These are the activations of a small neural network, seen along a few directions. Each row is one input.
Each table varies a few parts of the input and shows all the possible inputs, shuffled.
A made-up example of a description, with smaller parts first: values(2) and (point or line(11) or (line(6) and ring(8))).
Shared parts are said once, and a part with two or three values counts as separate values.
(in the rows, 128 means zero)

Table:
row 1: [100 126 128 155 174 116 143 139 114 116 117 140 145]
row 2: [139 155 169 152 123 115 142 101 134 117 123 114 147]
row 3: [140 128 152 132 118 140 125 121 110 155 141 163  90]
row 4: [103 133 123 125 166 118 136 145 124 114 105 127 156]
row 5: [132 128 139  72 111 115 113 136 143 155 121 138 100]
row 6: [127 142 153 129 156 105 127 102 150  99  96  99 173]
row 7: [147 207  29 187 102 128  77 118 166 124 153 184 110]
row 8: [159 158 168 119 104 105 127 123 145 125 119  97 148]
row 9: [129  86 140 139 105 164 155 124  95 152 147 134 108]
row 10: [124 108 141 138 157 128 116 116 115 138 126 165 105]
row 11: [110 144 126  87 128 104 140 158 141 134 114 116 139]
row 12: [126 115 136 108 149 129 109 122 125 135 112 151 117]
row 13: [133 153 156  91 118  90 131 115 167 119 105  89 156]
row 14: [123 136 158 159 164 103 134  96 138 101 108 113 163]
row 15: [120  86 128  77  98 138 141 138 126 152 127 111 119]
row 16: [159 133 150  99  99 130 108 144 121 162 135 145  91]
row 17: [116 146 138 148 134 128 152 144 109 132 132 140 129]
row 18: [112  66 129 145 144 152 146 120 100 135 131 136 123]
row 19: [140 168  39 157 111 138 105 139 144  67 168  84 118]
row 20: [115  73 124 114 135 153 138 126 110 132 118 123 135]
row 21: [136 150 137 114 114 118 135 167 119 140 128 123 130]
row 22: [108 113  42 189 148 175 105 105 142  81 178 136 133]
row 23: [147  90 139 104  86 154 137 146 104 160 142 117 110]
Question: Describe the family of inputs behind these rows.
Answer: values(3) or (line(4) and ring(5))

Table:
row 24: [157  57 175  71  81 161 122 129  78 225 138 173  45]
row 25: [121 131 113 171 171 132 102 111 124 114 127 171 128]
row 26: [139 175 159 136 112 106 145 140 123 148 121 141 133]
row 27: [136 160 136  96 116 108 128 166 125 134 129 117 115]
row 28: [114 117 114 105 117 131 147 173 114 144 124 122 134]
row 29: [108 123  72 122 144 135 114 139 139 128 122 155 129]
row 30: [120 106  89 163 120 167 135 112 123 103 167 109 125]
row 31: [113  94 147  80 130 116 143 135 137 133  99  94 161]
row 32: [132 128 152 153 145 131 141 144  96 130 124 138 129]
row 33: [156 169 111 163  90 123 120 106 154 120 148 125 129]
row 34: [138 153 193 112 124  96 141 106 150 135  95 113 159]
row 35: [136 137 171  70 129  96 124 132 154 121 105  89 143]
row 36: [104 103 138 141 141 142 163 148  98 130 138 128 125]
row 37: [129 119  66 127  93 156 121 137 138 114 150 105 132]
row 38: [152 158  87 121  92 129 102 132 151 103 154 101 111]
row 39: [102  79 167 117 154 125 161 108 117 118 110 100 151]
row 40: [ 97 108  97 157 168 144 127 115 123 113 139 163 124]
row 41: [128 176 119 159 137 106 107 108 152 135 121 172 127]
row 42: [148 127 104 177 125 153 114 109 124 104 154 119 128]
row 43: [127 163  94 117 142 111  94 133 151 120 126 148 108]
row 44: [130 105 183 129 158 117 139 106 118 117  97 110 154]
Question: Describe the family of inputs behind these rows.
Answer: point or (line(4) and ring(5))
Question: Which other rows does row 33 become when the ring(5) part takes its other values? List them by row number.
Answer: row 30, row 37, row 38, row 42

Table:
row 45: [144 140 195 122 103 111 152 126 112 181 116 157 109]
row 46: [107 108  81 194 154 154 129  92 131 103 134 143 159]
row 47: [124 122  55 144 102 146 131 124 150  90 149  78 149]
row 48: [130 185 123 187 141 120 138 126 130  86 146 110 150]
row 49: [156 196 102 154  85 127 115 140 144 133 153 140 123]
row 50: [119 164  61 118 121 129 101 165 147 131 141 157 117]
row 51: [108  60 164 134 147 145 161 104 107 143 106 131 157]
row 52: [152 191  99 159  99 113 131 143 138  97 145  90 139]
row 53: [102 115  77 172 145 153 139 106 142  80 150  99 162]
row 54: [115 117  69 168 111 152 124  95 144 134 148 159 123]
row 55: [143 159 105 146 131 115  82  87 162 122 131 164 105]
row 56: [ 99 146  84 171 186 123 113 136 123 109 118 169 141]
row 57: [156 169  92 119 107 123  76 112 172 114 141 134 116]
row 58: [ 94 105 163  90 169 114 157 162 107 126 106 113 143]
row 59: [136 151 118 174 174 117  87  84 150  90 117 146 140]
row 60: [107 154  73 145 143 121 108 139 136 139 132 187 105]
row 61: [128 127  58 140  88 159 116 121 155 126 157 129 134]
row 62: [127  82 139  81  81 152 145 131 129 167 127 118 132]
row 63: [148  31 130 120 104 209 126 154  43 165 185 157  31]
row 64: [143 187 114 181 108 119 123 115 134 140 144 169 112]
row 65: [151 163  89 124 120 110  93 115 166  78 133  82 133]
row 66: [116  71 151 108 104 145 155 105 119 174 119 148 121]
row 67: [136 131 210 150 144 111 158 126  99 149 103 140 144]
row 68: [129 136 206 128 135 110 168 139 106 127 119  98 148]
row 69: [109 109 155  85 137 115 139 149 113 180 102 174 102]
row 70: [119 120 142  59 114 122 131 175 123 173 111 144 114]
row 71: [115 158  57 122 134 116 118 168 140  96 133 106 134]
row 72: [129 108 196  93 158 107 129 109 134 109 106  91 143]
row 73: [101  99 166 111 179 115 145 148 100 148  90 156 138]
row 74: [155 124 173  61 102 116 104 122 148 157 112 122 114]
row 75: [ 93 152  79 149 176 123 125 149 132  86 135 126 145]
row 76: [136 179 128 209 150 120 128 113 121 109 131 152 146]
row 77: [150 117 171  66 115 102 122 126 140 121 105  72 132]
row 78: [114 113 140  63 127 108 148 180 115 137 104  93 132]
row 79: [129 156 113 152 164 117 100  97 159  67 134 102 144]
row 80: [148  77  48 181 112 215  93 145  70 127 217 169  34]
row 81: [122  76 138  85  95 138 161 136 123 131 120  68 148]
row 82: [136 103 200 114 169 107 117  95 126 131  90 135 138]
row 83: [101  67 161 112 138 144 170 118 115 121 122  88 160]
row 84: [155 151 182  96  80 119 144 150 121 175 124 128 121]
row 85: [144 114 187  87 126 107 111  97 138 164 103 152 102]
row 86: [150 144 181 101  93 105 160 155 113 139 117  79 138]
Question: The inputs of row 71 and row 78 match in every part but one. If row 48 is changed in the same way as row 71 into row 78, which row does it become?
Answer: row 68
Question: Describe the family of inputs behind these rows.
Answer: values(2) and (point or (values(4) and ring(5)))
Question: Which other rows does row 73 become when the values(2) part takes its other values? List them by row number.
Answer: row 56
Question: Which other rows does row 76 become when the values(4) part takes its other values? List them by row number.
Answer: row 46, row 56, row 59
